Each row below is a small network's average activation on inputs in which a field has the value named, seen along a few directions.
Related values have similar rows: they may be neighbours, one step apart, or belong to one group.
(in the rows, 500 means zero)
Strong random noise was added to every row along 7 fixed directions; ignore it. To show where, here is one row again and again, with new noise each time:
565; 649; 466; 512; 483; 490; 543; 518; 603; 634; 568; 501; 521; 540; 474; 450; 516; 511; 506; 494; 528; 538; 619
451; 605; 370; 493; 486; 437; 667; 467; 491; 708; 564; 549; 467; 519; 556; 530; 465; 611; 496; 472; 448; 652; 490
599; 630; 368; 420; 460; 546; 408; 415; 509; 455; 471; 512; 455; 643; 516; 497; 464; 643; 461; 361; 457; 518; 334
497; 252; 584; 490; 388; 413; 383; 610; 265; 624; 450; 460; 260; 636; 570; 518; 361; 521; 436; 408; 545; 506; 143
443; 422; 537; 483; 564; 428; 530; 468; 371; 550; 569; 499; 510; 422; 481; 573; 564; 518; 481; 558; 565; 571; 468
573; 691; 344; 426; 439; 520; 518; 440; 577; 572; 477; 527; 429; 596; 586; 453; 407; 652; 484; 409; 445; 595; 413
561; 574; 485; 303; 519; 388; 482; 490; 448; 682; 528; 434; 352; 506; 486; 507; 525; 616; 484; 604; 658; 730; 565
650; 567; 587; 451; 527; 545; 403; 612; 604; 474; 518; 397; 540; 425; 458; 439; 540; 390; 523; 619; 637; 457; 648
609; 435; 332; 353; 521; 551; 440; 696; 303; 499; 486; 341; 441; 592; 421; 743; 532; 506; 494; 465; 470; 511; 299


Values of W:
w1: 493; 822; 289; 293; 574; 539; 616; 286; 588; 443; 492; 493; 544; 355; 464; 601; 555; 764; 535; 634; 418; 742; 732
w9: 562; 640; 415; 406; 565; 509; 538; 508; 672; 457; 493; 515; 564; 555; 432; 471; 622; 464; 557; 526; 531; 566; 760
w6: 427; 332; 606; 629; 468; 468; 486; 521; 410; 465; 565; 525; 590; 652; 394; 616; 605; 406; 525; 387; 472; 411; 413
w3: 527; 482; 620; 545; 409; 445; 458; 546; 505; 529; 416; 499; 410; 514; 497; 447; 431; 472; 491; 572; 542; 426; 484
w10: 501; 686; 449; 473; 459; 532; 481; 455; 651; 495; 523; 524; 559; 643; 448; 491; 466; 569; 513; 414; 423; 532; 640
w7: 442; 468; 516; 509; 555; 509; 596; 474; 467; 468; 531; 511; 557; 314; 616; 519; 484; 496; 513; 580; 506; 521; 466
w5: 429; 458; 415; 508; 483; 539; 532; 404; 444; 500; 418; 515; 409; 558; 487; 518; 446; 571; 472; 427; 416; 523; 485
w4: 562; 605; 360; 388; 476; 519; 491; 396; 557; 477; 361; 544; 358; 577; 538; 412; 454; 651; 473; 478; 456; 548; 467
w2: 544; 617; 281; 283; 630; 494; 477; 410; 478; 420; 450; 466; 507; 468; 483; 582; 624; 591; 504; 522; 517; 607; 546
w8: 486; 462; 468; 276; 550; 489; 370; 446; 461; 396; 459; 439; 401; 528; 447; 493; 548; 592; 502; 540; 551; 637; 559
Each value of W is a pair of two hidden parts, and every pair occurs once (5 first parts, 2 second parts).
- w4 and w3 share the first part; w4 and w8 share the second. Which value has the first part of w8 and the second part of w3? => w10
- w1 and w5 share the first part; w1 and w7 share the second. Which value has the first part of w7 and the second part of w5? => w2

Values of D:
d7: 252; 312; 682; 520; 495; 430; 388; 239; 310; 424; 397; 567; 402; 314; 701; 464; 377; 607; 419; 559; 487; 536; 307
d1: 595; 693; 558; 543; 392; 475; 614; 658; 730; 657; 488; 550; 466; 619; 627; 339; 287; 428; 551; 483; 496; 511; 518
d5: 787; 662; 331; 224; 517; 620; 226; 523; 534; 304; 528; 280; 538; 679; 388; 676; 589; 593; 492; 483; 613; 524; 419
d8: 572; 520; 603; 493; 572; 445; 469; 447; 466; 395; 527; 539; 629; 510; 418; 557; 649; 458; 455; 525; 547; 421; 440
d2: 603; 658; 349; 508; 548; 611; 515; 576; 554; 463; 556; 426; 603; 373; 594; 541; 446; 500; 537; 515; 513; 445; 481
d12: 448; 425; 488; 616; 483; 615; 596; 422; 481; 369; 498; 552; 597; 571; 398; 616; 608; 532; 508; 415; 364; 422; 476
d9: 690; 343; 562; 432; 289; 322; 331; 661; 423; 907; 414; 426; 66; 951; 433; 330; 427; 457; 439; 271; 610; 566; 404
d4: 204; 393; 586; 730; 470; 418; 795; 505; 406; 922; 646; 544; 505; 509; 461; 565; 481; 427; 517; 486; 412; 670; 650
d15: 423; 530; 374; 857; 518; 511; 597; 433; 540; 642; 667; 665; 699; 747; 272; 483; 741; 382; 474; 230; 418; 255; 669
d3: 569; 420; 445; 571; 486; 597; 582; 779; 412; 472; 455; 332; 529; 400; 406; 650; 500; 338; 502; 603; 462; 301; 568
d13: 318; 370; 534; 665; 404; 375; 513; 475; 367; 552; 608; 660; 452; 728; 424; 412; 425; 563; 433; 215; 327; 458; 346
d14: 540; 369; 304; 406; 450; 549; 534; 795; 297; 500; 380; 370; 372; 571; 344; 801; 446; 480; 537; 529; 354; 478; 317
d6: 614; 688; 322; 553; 492; 612; 440; 408; 587; 341; 506; 558; 622; 510; 554; 524; 525; 590; 506; 429; 352; 353; 260
d10: 523; 474; 518; 696; 389; 596; 467; 675; 698; 551; 501; 579; 511; 762; 525; 370; 432; 400; 585; 247; 408; 275; 517
d11: 588; 460; 391; 507; 348; 545; 448; 819; 570; 670; 481; 425; 439; 750; 454; 467; 387; 380; 481; 269; 393; 425; 497
The values of D form 3 separate groups.
- List the group mates of d4, in the order listed. => d7, d12, d3, d14
- List the group mates of d6, in the order listed. => d1, d5, d8, d2
